These are the activations of a small network on made-up records, seen along a few directions, one row for each record.
After each row come some of the record's fields: TUF, BIS, MIPOF, LADIL.
Not every record has every field; a missing one is written none.
The largest differences between rows may come from other fields.
In the rows, zero is written as 500.
Random noise pushes rows far along 15 fixed directions. That doesn't count. These rows show it; they differ only by the noise:
[463 718 282 505 654 680 626 638 613 596 459 680 255 268 720 438 342 379
 386 436 399 490 524 446 315 431 605 528 347 500 412]
[670 473 667 639 601 766 786 420 402 159 363 553 311 742 418 486 302 643
 397 344 762 648 346 312 658 572 506 448 356 397 574]
[421 483 576 724 140 248 410 558 643 522 606 200 702 507 485 580 682 495
 314 433 579 620 541 465 722 426 310 555 621 445 652]
[538 516 229 404 551 473 375 593 582 834 378 615 620 356 370 443 568 518
 348 639 358 441 578 812 299 548 484 572 384 421 528]
[527 154 462 598 421 386 212 568 257 431 444 421 606 705 352 426 535 693
 728 350 687 628 590 221 307 467 418 594 698 544 326]
[595 554 496 607 434 552 601 383 341 608 560 615 536 433 400 200 117 680
 426 582 391 292 555 553 436 769 628 424 481 588 535]
[506 555 657 584 339 430 474 459 702 569 397 764 478 732 387 633 746 322
 385 437 624 312 467 745 694 522 251 450 197 296 410]
[769 378 654 406 637 559 945 362 563 363 644 368 204 445 789 211 244 537
 568 305 642 303 422 623 418 584 493 501 411 551 930]
[614 277 461 201 573 763 318 434 437 419 351 475 589 555  64 554 552 553
 583 504 654 486 351 780 910 483 376 443 357 588 607]
[722 202 315 468 632 479 554 587 342 197 591 474 169 214 554 442 321 786
 753 296 602 523 416 442 286 365 640 325 393 372 780]
[509 581 588 576 717 491 780 541 495 505 441 953 346 376 553 480 478 454
 709 626 577 329 799 704 724 388 569 543 402 343 350]
[414 590 654 532 441 525 502 447 445 441 608 466 464 425 678 403 252 496
 679 481 461 456 507 240 543 572 681 502 583 710 357]
[658 579 429 474 508 677 573 650 690 510 416 615 431 428 416 406 351 405
 419 607 501 396 449 661 611 522 560 568 238 477 461]
[427 508 648 433 423 245 422 485 551 584 575 458 789 773 545 649 454 505
 334 733 454 368 552 743 613 788 576 571 478 446 632]
[296 355 539 522 516 589 472 586 488 571 451 434 562 561 550 590 411 520
 470 424 500 803 465 381 218 569 582 376 577 489 402]
[442 578 511 384 569 352 189 510 606 553 276 465 599 637 538 785 853 445
 526 422 588 667 410 398 438 395 465 692 414 417 377]
[545 450 446 253 620 449 276 440 488 445 509 563 365 432 445 630 517 426
 650 173 682 242 383 737 697 337 434 405 258 530 653]

[779 520 617 656 358 498 685 684 696 341 531 381 485 354 471 316 242 476
 592 574 595 396 464 536 690 444 655 626 364 505 532]  TUF: piluv / BIS: none / MIPOF: diba / LADIL: teso
[498 726 744 666 509 539 621 545 666 604 377 210 776 629 448 464 290 414
 245 463 621 757 430 420 529 531 627 652 583 541 461]  TUF: mifug / BIS: pugu / MIPOF: luzir / LADIL: teso
[535 735 368 412 533 418 187 376 339 552 425 475 640 369 275 548 517 608
 475 408 463 389 438 500 681 398 610 565 527 633 519]  TUF: mifug / BIS: pugu / MIPOF: luzir / LADIL: teso
[319 330 260 387 625 619 414 758 544 784 426 835 493 633 495 477 574 328
 452 667 355 509 703 646  70 550 519 517 557 477 167]  TUF: mifug / BIS: kolar / MIPOF: diba / LADIL: teso
[695 518 441 738 264 576 676 467 443 179 645 433 194 269 622 288 389 674
 571 456 444 481 407 105 517 472 507 442 490 528 575]  TUF: piluv / BIS: none / MIPOF: diba / LADIL: teso
[481 380 381 502 578 624 593 577 504 493 475 470 349 391 561 481 513 500
 514 313 561 625 498 451 345 354 446 453 530 498 540]  TUF: mifug / BIS: kolar / MIPOF: diba / LADIL: pafa
[697 675 602 451 705 314 435 233 291 318 450 666 436 648 462 571 408 760
 483 524 530 356 364 450 458 692 744 464 345 350 653]  TUF: mifug / BIS: nefi / MIPOF: luzir / LADIL: teso
[641 386 492 483 507 574 586 422 639 724 379 294 494 356 522 227 707 531
 565 501 459 723 438 443  68 486 329 585 582 497 536]  TUF: piluv / BIS: none / MIPOF: luzir / LADIL: pafa
[700 803 525 687 456 246 303 385 503 531 452 364 509 214 414 379 379 596
 524 192 645 415 398 364 538 320 595 559 377 484 579]  TUF: piluv / BIS: none / MIPOF: luzir / LADIL: teso
[441 462 532 661 339 674 481 455 387 452 460 475 509 505 373 336 504 613
 479 538 457 759 519 142 482 561 490 464 712 615 315]  TUF: mifug / BIS: pugu / MIPOF: luzir / LADIL: pafa
[368 668 509 287 561 251 248 501 493 679 578 422 842 505 490 701 359 474
 438 664 376 295 534 793 660 617 761 568 522 605 590]  TUF: mifug / BIS: kolar / MIPOF: luzir / LADIL: pafa
[471 647 417 381 639 660 390 494 424 439 482 561 457 639 562 481 297 416
 441 536 488 425 468 360 579 615 564 590 438 649 380]  TUF: piluv / BIS: none / MIPOF: luzir / LADIL: pafa
[560 633 434 326 734 708 702 214 378 532 516 489 349 408 605 314 562 563
 504 587 391 473 503 424 522 538 394 560 631 642 634]  TUF: mifug / BIS: kolar / MIPOF: luzir / LADIL: teso
[379 787 289 470 453 565 269 516 382 505 449 556 655 417 386 637 515 537
 398 734 283 487 534 347 773 509 627 616 555 645 305]  TUF: mifug / BIS: pugu / MIPOF: punus / LADIL: teso
[339 554 465 582 485 482 531 488 363 616 617 650 598 672 513 452 460 439
 420 639 431 345 756 519 619 577 391 544 696 576 353]  TUF: mifug / BIS: kolar / MIPOF: diba / LADIL: pafa
[436 405 421 295 748 713 574 410 389 773 346 564 609 229 299 433 455 586
 623 544 398 605 530 795 357 488 575 369 565 563 523]  TUF: piluv / BIS: none / MIPOF: luzir / LADIL: teso
[559 419 498 560 467 453 761 547 632 523 607 548 346 590 669 331 603 378
 352 443 568 381 654 629 470 491 297 589 549 441 662]  TUF: mifug / BIS: pugu / MIPOF: luzir / LADIL: pafa
[414 585 749 601 262 306 456 243 629 518 528 470 462 551 550 678 944 446
 506 379 517 521 369 443 565 442 239 346 457 360 525]  TUF: mifug / BIS: kolar / MIPOF: diba / LADIL: teso
[542 531 517 505 546 482 502 586 545 445 644 218 447 417 728 318 243 392
 603 324 599 488 503 287 448 401 557 637 618 701 532]  TUF: piluv / BIS: none / MIPOF: luzir / LADIL: pafa
[722 635 735 603 412 474 601 459 756 334 384 418 364 313 548 515 556 544
 616 538 532 645 242 342 471 464 654 478 223 329 507]  TUF: mifug / BIS: nefi / MIPOF: punus / LADIL: pafa
[482 596 518 645 273 350 470 672 653 316 687 456 338 394 695 574 447 380
 484 330 513 409 445 367 590 365 583 451 422 488 521]  TUF: mifug / BIS: pugu / MIPOF: luzir / LADIL: pafa
[726 507 583 516 433 462 416 356 468 353 514 586 273 442 453 364 387 546
 707 267 603 238 304 432 450 501 519 380 256 509 503]  TUF: piluv / BIS: none / MIPOF: luzir / LADIL: teso
[564 649 706 507 489 341 561 370 599 355 669 412 276 412 778 490 403 342
 649 157 685 233 408 459 708 369 446 470 333 553 661]  TUF: piluv / BIS: none / MIPOF: punus / LADIL: pafa
[661 506 325 584 413 432 407 759 654 313 467 391 482 435 426 580 663 537
 406 642 495 675 447 381 525 346 561 647 470 348 524]  TUF: mifug / BIS: pugu / MIPOF: luzir / LADIL: teso
[592 291 528 456 586 503 784 622 502 387 541 341 573 264 552 429 410 648
 673 733 528 641 667 653 700 464 618 618 632 483 744]  TUF: piluv / BIS: none / MIPOF: luzir / LADIL: pafa
[332 520 516 406 551 531 608 495 653 692 420 395 640 755 639 669 577 393
  76 451 517 641 469 693 422 673 386 560 473 445 712]  TUF: mifug / BIS: kolar / MIPOF: luzir / LADIL: pafa
[559 508 555 464 347 312 305 377 427 452 461 606 604 490 403 617 746 630
 716 705 387 379 471 515 619 566 490 515 421 437 420]  TUF: piluv / BIS: none / MIPOF: diba / LADIL: pafa
[593 370 675 606 597 527 941 666 686 326 575 447 329 184 692 381 449 495
 761 678 585 705 664 523 601 330 614 520 561 357 588]  TUF: mifug / BIS: pugu / MIPOF: luzir / LADIL: pafa
[389 771 625 535 391 452 575 263 631 643 566 321 522 296 676 478 608 453
 350 496 376 582 429 422 570 546 429 458 551 551 650]  TUF: piluv / BIS: none / MIPOF: luzir / LADIL: teso
[643 574 593 387 538 522 688 217 552 521 472 557 333 452 542 454 619 531
 435 362 479 319 312 705 452 566 421 400 328 446 784]  TUF: piluv / BIS: none / MIPOF: luzir / LADIL: teso
[246 620 447 391 449 420 391 575 624 634 589 410 721 346 516 736 674 346
 422 746 343 554 607 706 831 426 473 507 598 519 532]  TUF: piluv / BIS: none / MIPOF: luzir / LADIL: teso
[575 242 506 477 316 526 500 539 615 606 573 684 320 298 509 288 671 442
 913 646 305 358 497 560 104 493 415 322 434 476 249]  TUF: mifug / BIS: pugu / MIPOF: diba / LADIL: teso
[517 456 334 536 402 526 402 705 691 667 377 519 501 408 486 408 662 443
 419 560 404 661 515 434 167 455 525 621 501 464 341]  TUF: mifug / BIS: nefi / MIPOF: luzir / LADIL: pafa
[552 725 538 517 733 503 735 527 651 657 360 521 558 451 587 436 530 400
 352 589 544 578 640 639 540 431 543 756 535 441 547]  TUF: piluv / BIS: none / MIPOF: luzir / LADIL: teso
[639 458 594 622 309 397 324 318 425 453 434 669 397 639 337 454 568 563
 599 246 592 282 324 449 351 565 361 332 267 405 405]  TUF: piluv / BIS: none / MIPOF: luzir / LADIL: teso

Here are new rows. What are their fields?
[651 513 331 730 428 456 439 610 392 555 444 531 547 440 312 277 489 571
 545 401 615 423 691 389 558 296 376 716 616 547 348]  TUF: mifug / BIS: kolar / MIPOF: diba / LADIL: pafa
[446 556 541 683 489 474 810 405 403 559 548 505 544 532 603 404 435 554
 298 437 565 484 715 562 684 555 334 568 627 481 691]  TUF: piluv / BIS: none / MIPOF: diba / LADIL: pafa
[458 386 388 447 506 674 529 641 637 594 439 442 476 633 538 505 589 340
 372 444 494 617 438 524 268 486 329 525 487 495 439]  TUF: piluv / BIS: none / MIPOF: luzir / LADIL: teso
[376 429 588 562 316 554 385 627 526 315 586 276 609 377 346 725 361 543
 533 491 510 728 330 418 745 422 645 261 493 502 505]  TUF: mifug / BIS: kolar / MIPOF: punus / LADIL: pafa
[529 456 617 499 532 592 459 402 433 327 402 300 457 786 563 507 593 436
 546 170 805 613 423 185 679 401 240 696 557 642 473]  TUF: piluv / BIS: none / MIPOF: punus / LADIL: pafa
[694 684 401 622 388 459 366 456 479 425 385 544 494 443 315 437 624 596
 466 504 546 405 480 356 729 393 448 686 432 502 432]  TUF: mifug / BIS: kolar / MIPOF: luzir / LADIL: teso
[560 537 624 577 465 199 260 606 689 474 482 160 552 455 550 730 349 515
 425  62 683 677 142 450 117 376 737 341 280 319 674]  TUF: mifug / BIS: kolar / MIPOF: diba / LADIL: teso
[388 706 472 305 591 543 376 490 651 567 428 516 471 716 691 703 712 186
 406 383 520 395 412 502 573 427 344 676 399 596 388]  TUF: piluv / BIS: none / MIPOF: diba / LADIL: teso
[406 591 505 354 528 257 416 379 508 570 528 471 534 455 757 682 596 528
 474 431 424 402 468 589 434 589 555 530 424 477 710]  TUF: piluv / BIS: none / MIPOF: luzir / LADIL: pafa
[550 563 673 482 304 308 447 337 708 489 491 431 464 361 525 637 825 459
 556 386 529 428 339 628 654 412 374 423 313 395 665]  TUF: mifug / BIS: pugu / MIPOF: diba / LADIL: pafa
[359 431 350 390 470 434 310 519 461 509 586 417 448 440 714 637 642 563
 569 564 287 635 423 283 153 543 536 425 572 505 465]  TUF: mifug / BIS: kolar / MIPOF: diba / LADIL: pafa
[543 564 127 447 787 705 359 632 325 402 389 764 394 743 251 624 410 432
 237 381 674 396 533 623 717 391 321 509 303 385 472]  TUF: piluv / BIS: none / MIPOF: luzir / LADIL: teso
[493 320 581 473 313 302 499 564 702 599 586 456 611 403 416 584 778 412
 594 591 517 394 578 879 677 383 344 452 488 391 623]  TUF: mifug / BIS: kolar / MIPOF: diba / LADIL: teso
[378 384 321 480 270 546 502 541 563 662 626 505 583 666 555 416 810 343
 345 783 304 404 693 578 553 608  93 617 678 574 444]  TUF: piluv / BIS: none / MIPOF: diba / LADIL: teso
[688 669 465 576 571 385 486 629 541 349 367 672 514 433 407 585 557 597
 537 746 499 504 561 481 681 432 718 699 360 322 415]  TUF: mifug / BIS: pugu / MIPOF: punus / LADIL: pafa
[511 505 378 578 408 521 453 548 444 388 639 312 478 624 519 474 330 505
 258 356 535 496 417 370 490 537 424 457 536 552 635]  TUF: mifug / BIS: pugu / MIPOF: diba / LADIL: teso
[450 502 744 485 405 520 468 315 493 410 543 623 362 791 646 514 468 365
 576 299 618 301 389 392 566 657 349 410 333 566 402]  TUF: piluv / BIS: none / MIPOF: diba / LADIL: pafa
